These are the activations of a small neural network, seen along a few directions. Each row is one input.
Each table varies a few parts of the input and shows all the possible inputs, shuffled.
A made-up example of a description, with smaller parts first: values(3) and (point or line(9) or (line(4) and ring(8))).
Shared parts are said once, and a part with two or three values counts as separate values.
In the rows, zero is written as 128.

Other details of the inputs shift rows strongly along three fixed directions, in all tables alike. That doesn't count.

Table:
r1: [151 123 122 215  59  78 106 163 114 187 171]
r2: [120 107  95 193 130 122 128 139 110 129  51]
r3: [110 159 160  40 107 114 125 132  99 129 212]
r4: [133 115 102 126 142 164 167 112 185 116  89]
r5: [112 121 146 166 163  61 102 183  23 103  86]
r6: [134 124 103 121 138 182 139 105 178 115  80]
r7: [124  65  96 194 202  64  94 147  62  53  66]
r8: [ 99 106 109 189 199  80 109 143  70  68  47]
r9: [140 116 119 131 146 197 140 100 173 120  84]
r10: [118 139 139  61 135 119 138 101 131 112 168]
r11: [121 149 147  69 146 145 130 122 126 110 170]
r12: [157 123 150  31  97 114  98 130  94 120 209]
r13: [128 154 129 207  49  82 137 153 115 206 156]
r14: [115 169 167  44 108 114 118 135 103 125 210]
r15: [139 164 154 145  67 159 139 120 176 200 191]
r16: [130 143 149 177  91  76  97 167  45 170 119]
r17: [135 117 126 137 155 187 150 113 183 120  92]
r18: [119 131 151   8 150 105 121 128  53  69 151]
r19: [140 147 122 143  88 170 149 120 208 177 129]
r20: [157  86  95 132 148 161 137 121 187 103 108]
r21: [111 118 149  57 212 145 122 100 110  50 127]
r22: [118 149 132 205  59  78 119 140 119 215 154]
r23: [125 115 102 126 145 172 157 115 186 120  89]
r24: [135 132 106 154 138 185 150  84 222 154 114]
Each input here is: line(4) and (point or line(5)).
The inputs of r14 and r8 match in every part but the line(4) part. If r1 is changed in the same way as r14 into r8, which row does it become? -> r7
Start at r16 and move only the line(4) part, one step at a time. The first step leads to r5. Which rows follow, in order? -> r11, r24
Which other rows agree with r2 in the line(4) part? List them by row number. -> r6, r9, r12, r16, r18
Change only the line(5) part in r23. List by row number the other rows that result. -> r4, r5, r17, r19
